Each row below is a small network's average activation on inputs in which a field has the value named, seen along a few directions.
Values that are neighbours, or in one group, have similar rows; names and order tell nothing.
(in the rows, 128 means zero)

Other fields vary at random and push rows far along one fixed direction, the same in every table; ignore that.
These rows show it; all are for the same value of a field, averaged over different records:
[146  77 120 122 216 199 157 187 193 122 165 123 153]
[144 152 127 120 117 122 137 106 140 128 142 133 142]
[144  69 116 119 221 206 161 193 190 118 167 126 162]
[141 201 133 115  56  75 120  48  97 135 120 138 134]
[142 178 132 118  88  95 127  66 114 131 126 137 136]
[142 116 119 125 162 156 152 140 157 124 154 135 153]
[143 167 129 118  95 105 132  78 119 129 132 138 142]
[146 155 130 118 112 117 132  90 126 131 135 130 143]

Values of M:
m4: [149 144 132 117 130 130 133 101 132 132 131 132 145]
m12: [141 143 116 124 147 161 119 134 145 127 167 116 136]
m3: [116  82 104 145 151 204 117 176 131 101 112 117 103]
m8: [ 97 105 144 125 119  52 114 148 136 120 105 121 123]
m2: [ 84  88 143 123 138 110 133 140 136 145 123 134 114]
m10: [134 175 149 160 141 161 119 127  98  96 134 103 116]
m1: [130 128 108 161  96 152 133 138  87 139 100 132 100]
m7: [134 109  99 146 119 163 134 152 109 130  86 109  86]
m9: [100 179 167 112  70  20  91  91 105 137 111 156 107]
m5: [113  71 146 136 147 106 118 156 136 146 120 143 113]
m6: [ 98  83 126 111 174  85 109 175 138 138 144 133 145]
m11: [116 139 120 144  58 139 120 114  73 131  85 105 108]
M is arranged as 3 separate groups.
Q: List the group mates of m2, in the order listed.
A: m8, m9, m5, m6
Q: List the group mates of m11, in the order listed.
A: m3, m1, m7

Values of L:
l3: [144 145 126 128 107 116 132  94 128 143 125 123 130]
l16: [147 150 110 114 148 175 139 113 144 124 157 125 149]
l8: [127  92 151 117 190 115 138 152 159 133 152 143 154]
l10: [164 102 114 128 175 217 151 167 162 116 161 128 138]
l5: [123 151 142 123  91  87 128  88 122 125 121 126 130]
l12: [101 116 132 135 100  77 113 133 106 139  97 149 101]
l14: [134 128 114 155 130 185 144 148 103 128 108 113 115]
l1: [131 174 117 136  35  77 113  65  64 139  81 122 104]
l9: [ 98 167 154 114  72  35 104  73 105 147 118 150 117]
l2: [135 174 128 125  61  91 113  70  90 123  95 121 113]
l11: [109  82 116 141 147 141 120 168 123 129 121 115 112]
l4: [118 146 143 127 100  99 105 114 115 120 119 121 111]
l15: [133 158 125 119 111 119 136 105 135 129 149 137 160]
l13: [112  72 140 114 183 135 120 190 162 128 129 134 129]
l6: [140  85 116 116 227 164 150 207 185 110 179 127 152]
l7: [134 106 122 156 170 216 143 160 145 117 135 114 135]
L is arranged as a 4 by 4 grid.
Q: Name the neighbours of l7, in listed order.
A: l10, l14, l2
Q: Name the neighbours of l13, in listed order.
A: l12, l9, l4
Q: Name the neighbours of l15, in listed order.
A: l3, l16, l6
A value of L combines one of 4 hidden first parts with one of 4 second parts; all combinations occur once.
Q: l6 and l11 share the first part; l6 and l16 share the second. Which value has the first part of l16 and the second part of l11?
A: l14
Q: l13 and l12 share the first part; l13 and l2 share the second. Which value has the first part of l2 and the second part of l12?
A: l1
